These are the activations of a small neural network, seen along a few directions. Each row is one input.
Each table varies a few parts of the input and shows all the possible inputs, shuffled.
A made-up example of a description, with smaller parts first: one of 3 separate values, together with either a single point or one of 9 places along a line or (one of 6 places along a line, together with one of 8 places around a ring).
Shared parts are said once, and a part with two or three values counts as separate values.

Other details of the inputs vary at random and push rows far along two fixed directions, the same in every table; ignore that.

Rows:
r1: [-12  40 -29  37  39  19  22  24 -16  10 -17]
r2: [ -5 -14  38   6 -32 -18  17 -30  -4  15  -8]
r3: [ 19 -22  28 -24 -34 -11  -6 -26  16  -9  -3]
r4: [-11  32 -21  37  35  20  20  19 -10  27 -13]
r5: [  0 -16 -24 -16  13  -5 -24   2 -10 -22   5]
r6: [ 12  10 -35 -34  -5  11 -26  31  14 -36  29]
r7: [  3 -20 -24 -16  15  -1 -27  -1  -6 -11   9]
r8: [  8 -20  33 -16 -22 -10  -5 -14  13  -5  -6]
r9: [  0 -17  32 -10 -46 -18   6 -16   8   7  29]
r10: [  6 -10 -30 -20   9  -3 -19  -1  -8 -21   6]
r11: [ -9   2  -4   8  12   0   1   3 -12  -2  -6]
r12: [ -7  19  53  33 -17   0  38  -8  12  33 -26]
r13: [ -7  19  48  31  -9   0  34  -3  11  27 -23]
r14: [ 11  -9 -18 -23  12   4 -27  12   8 -24  -1]
r15: [  0 -29  25  -9 -18 -14  -9 -26  -1   8   4]
r16: [  8 -13 -30 -20  12   2 -22  -3  -3  -9  11]
r17: [-10  34 -22  37  37  21  21  17 -10  24 -12]
r18: [ -7  14 -19  -1  -3   2   5  21  -3 -13  22]
Each input here is: one of 3 separate values, together with either a single point or one of 5 places along a line.
Q: Which other rows agree with r15 in the choice among 3 separate values? List them by row number.
A: r4, r7, r9, r16, r17

Rows:
r19: [-11  16   7  24  17   5  14   9  -4  13 -15]
r20: [ 1 -1 -5 -1 11  3 -6  4 -1 -2 -4]
r21: [ 4 -9  8 -7 -5 -2 -5 -6  5  5  0]
r22: [  1  -4 -10  -7   0   0  -8   5  -1  -6  11]
r23: [ -3  -4  -9  -7   2  -2  -8   4  -3 -10   8]
r24: [  9  -1  -9 -10   2   5  -8   1   5  -5   1]
r25: [-10  31  12  35  15  12  29  14   0  21 -22]
r26: [  2  -3  14  -5 -21  -7   5  -7   4  -2   4]
r27: [  6  -3  -8  -9   5   2  -7   1   2 -10  -4]
r28: [  3  -3 -12  -9   1   3  -9   5   1  -4  14]
r29: [  5   3 -11  -9  -4   3  -5   5   4  -6  11]
r30: [-3 -1 -9 -3  3  0 -6  6 -4 -9  5]
r31: [-10  17   7  26  18   5  15  10  -4  11 -17]
r32: [  1   4 -14   1  15   7  -7   9   0  -1  -2]
r33: [ -1  -6 -23  -5   8  -2  -7  -7 -11  -2   7]
r34: [-1  5 -7 -3  0  1 -1  7 -1 -8  3]
r35: [  3  -3  16  -5 -23  -7   6  -9   6   1   5]
r36: [ -4 -13  25  -1 -20 -11   4 -12   1   5   6]
r37: [  4 -10 -20  -5  10   0 -10 -11 -10  -1  -4]
r38: [  3 -13  48  -1 -35 -14  13 -27  11  12  -8]
Q: The inputs of r22 and r32 match in every part but one. If r28 is changed in the same way as r22 into r32, which row does it become?
A: r21
Q: What is each input in this table made of?
A: one of 2 separate values, together with either a single point or one of 9 places around a ring

Rows:
r39: [ 0  0 -8 -2  0  1 -3  2 -1 -1 13]
r40: [ 2 -7 -6 -2  9  1 -7 -4 -3 -1 -2]
r41: [ 1  2 -3 -4  0  1 -3  5  2 -8  5]
r42: [ -6   4  -1  12  13   2   4   2  -6   8 -10]
r43: [  0   3  -5  -4  -3   0  -1   5   0 -10   6]
r44: [ 4  5 -7 -6 -5  2  0  4  2 -7  3]
r45: [ 1 -7 -6 -3  9  1 -9 -3 -3  1 -4]
r46: [-20  39  11  54  24  13  40  12  -9  35 -23]
r47: [ 2  0 -3 -6  0  2 -6  7  5 -4  2]
r48: [ 1  0 -3 -5  1  1 -5  7  4 -5  3]
r49: [-1  2 -6 -5 -4  0 -2  7 -1 -7  4]
r50: [ 2  1 -2 -5  2  1 -4  6  4 -7  4]
r51: [-1 -5 -9 -2  5 -1 -6 -3 -6 -2  0]
r52: [ 6  3 -4 -6  0  3 -3  4  6 -5  1]
r53: [ -8  20   5  30  19  10  19   5  -4  23 -18]
r54: [ 7  3 -4 -7 -1  5 -4  5  8 -4  0]
r55: [ -4 -17  55   0 -43 -20  14 -26   7  13   0]
r56: [-1 -5 -9 -3  6 -1 -4 -3 -6 -5  2]
r57: [ 0 -6 -7 -2  7 -2 -5 -3 -6 -4 -1]
r58: [ 1  2 -4 -4 -1  0 -2  5  1 -8  5]
r59: [ 3  1 -2 -5  2  2 -5  6  5 -6  3]
r60: [ -3 -12  39  -1 -30 -14   8 -16   6   8   1]
r61: [  3   1 -10  -4  -3   3  -2   0   1   1  10]
r62: [-1 -1 -9 -3 -1  0 -3  3 -1  1 12]
r63: [ 0 -6 -6 -2  8 -1 -6 -3 -5 -3 -3]
r64: [ 5  3 -6 -6 -2  3 -2  4  5 -5  2]
r65: [-1 -6 -7 -2  6 -2 -6 -2 -6 -2 -3]
r66: [ 4 -4 -8 -4  7  1 -5 -5 -2 -1 -6]
r67: [ 3 -4 -9 -3  5  0 -4 -5 -4 -2 -4]
r68: [  1  -7  33  -1 -29 -11  12 -16   7   7  -1]
Q: What is each input in this table made of?
A: one of 3 separate values, together with either a single point or one of 4 places along a line or one of 5 places along a line
Q: The inputs of r57 and r67 match in every part but the choice among 3 separate values. If r50 is changed in the same way as r57 into r67, which row does it become?
A: r52
Q: Which other rows agree with r51 in the choice among 3 separate values? List them by row number.
A: r42, r45, r47, r48, r49, r55, r60, r62, r65
